Each row below holds a small network's activations on one input, seen along a few directions.
Each table varies a few parts of the input and shows all the possible inputs, shuffled.
A made-up example of a description, with smaller parts first: one of 3 separate values, together with either a single point or one of 11 places along a line or (one of 4 places along a line, together with one of 8 places around a ring).
Shared parts are said once, and a part with two or three values counts as separate values.

Other details of the inputs vary at random and push rows far along two fixed directions, the same in every table; ignore that.

Rows:
R1: [ 34  48 -43   7  96 -35  13  12 -27   2 -33  22]
R2: [  9 -53  -8 -38  49  12 -34 -30 -11  52   2 -19]
R3: [ -7  37   2 -18  93 -29 -25  -1 -35   4 -76  23]
R4: [-40  -5  26  -6 -54  58  -2 -40  -8   1  22  15]
R5: [-55  76  16  17 -20 -23  20  21  -5 -54  15   6]
R6: [-20 -21  31  44 -58  46 -15  27  20  -4  35 -19]
R7: [  3  41  33  17 -59 -48  31  36 -27 -26 -31  -5]
R8: [-12  35 -15  39  28 -32 -18  16 -29 -41 -21  18]
R9: [-36  -9  22 -17 -68  35 -18 -20 -16  19  39 -28]
R10: [  6  12  -6  11 -64  58  30 -31  18  -3  38  15]
R11: [  2 -47 -11 -38  60  39 -28 -34  -6  29 -10  19]
R12: [-21  51  12  41 -44 -44 -14  18 -22 -40 -41 -25]
R13: [ 12  19   3  11   1 -67  31  31 -27  -3 -41   7]
R14: [ -2  93   4  27 -27  -5  32  10 -21 -36 -27  11]
R15: [  7 -13  17  -4 -59  19  15  15   2 -15  44  37]
R16: [ 46 -21 -43 -27  53  30 -13 -15  23  30  23  25]
R17: [-14 -27   2  24 -78  16 -16 -22  16  -8  20 -20]
R18: [ 32 -61 -33  -4  49 -15 -47 -12  12  23  -1 -14]
R19: [ 16 -15  34  -4 -69  28  20   3  13 -20  15  34]
R20: [ -8 -41  -1 -23  -7  11   5 -20  38   6  25 -32]
R21: [-33  -7  15  -5 -43  42  19 -20  33 -32  42   1]
R22: [ 26 -36   3 -10  -4   6  19  -1  12   4   3  46]
R23: [ 41  -5 -12 -14 -10  15   4 -17  21  28  -6 -22]
R24: [-33 -13  19 -12 -55  32  -3 -25 -23  13  13 -31]
R25: [ 56 -32 -42 -21  53   2  -3 -17  10  48   9 -17]
R26: [ 13  25  -1   3   5 -70  15  47 -32  -4 -20   3]
R27: [-33  54   5   5  48 -23  -4   4 -59 -13 -32  15]
R28: [  1 -36 -16   5 -12  32 -45 -12  21 -11  34  21]
R29: [-32  44  26  23  49 -30  19  55  10  -6 -17 -20]
R30: [ 33 -46   5 -11 -24 -10  13   8  -2  16  24  -1]
R31: [  5 -48 -10 -37  53   4 -29 -35  -2  56 -24 -11]
R32: [  9 -51 -15 -33  52 -10  -8 -27  50  31   0 -17]
R33: [  9   8 -11   6 -58  61  29 -22   8 -11  38   7]
R34: [-41   0  23 -14 -54  58 -17 -24 -13  -1  45  11]
R35: [ -3  24 -18  -8  95 -76   2  17  -5  -1 -33 -23]
R36: [ -5 -33  22 -33 -20  32 -29 -34   3  33  -6 -24]
R37: [-33  51  -1  42 -51 -45 -16  27 -30 -37  -4 -24]
R38: [ -7  84 -12  25 -34 -35  28  26 -34 -11  -1 -25]
R39: [ 15 -32  -3 -37  72  11 -19 -22  55   5 -11  17]
R40: [  1 -35 -14  15  -7  26 -28 -24  22 -11   6  25]
R41: [ 51 -31 -42 -21  45   3   3 -25  23  53  -9 -11]
R42: [ 54 -70 -19 -31  40 -22   3   8   7  33 -14   5]
R43: [ -6  51  19  28 -28 -38  42  38 -44 -44  -4  33]
R44: [  1 -49  18 -20  69  41 -30   9   8  64  -4  -8]
R45: [ 29 -12   2  10  11  47  15  21  25  43  24 -14]
R46: [  8 -48 -18   7 -18   6 -28 -13  11   1   4 -22]
R47: [-20  -3  29 -12 -53  11   6 -18  40 -11  18 -34]
R48: [ 32   3  11  13  88 -55  19  80 -18  25 -48  18]
R49: [ 15  23 -21  16  83 -45 -39  14  -8 -24 -72  27]
R50: [ -9  47  16  24 -32 -33  47  38 -41 -47 -20  32]
R51: [-28  54  -1  10  56 -43  16  16  -9 -38 -14  10]
R52: [-16 -17  -3  25 -52  38 -15 -14   6 -36  21  11]
R53: [ 34 -19 -28 -11 -12  23  15 -17  11  27  13 -25]
R54: [-36  -3  19  -1 -45  38  19 -28  41 -24  39  10]
R55: [-48  62  14  12 -29 -46  17  23  -6 -32  10 -32]
Description of these inputs: one of 5 separate values, together with either a single point or (one of 2 separate values, together with one of 5 places along a line).
Question: The inputs of R11 and R33 match in every part but the choice among 5 separate values. If R2 is changed in the same way as R11 into R33, which row does it become?
Answer: R25
Question: Which other rows does R13 become when the choice among 5 separate values takes its other values? List them by row number.
Answer: R17, R31, R32, R41
Question: Which other rows does R36 become when the choice among 5 separate values takes its other values? List them by row number.
Answer: R7, R12, R23, R47
Question: Which other rows does R10 become when the place on the line of 5 takes its other values? List them by row number.
Answer: R1, R14, R16, R33
Question: A walk changes only the place on the line of 5. It starts at R39 and steps to R54. List the rest of the walk in order.
Answer: R21, R51, R5
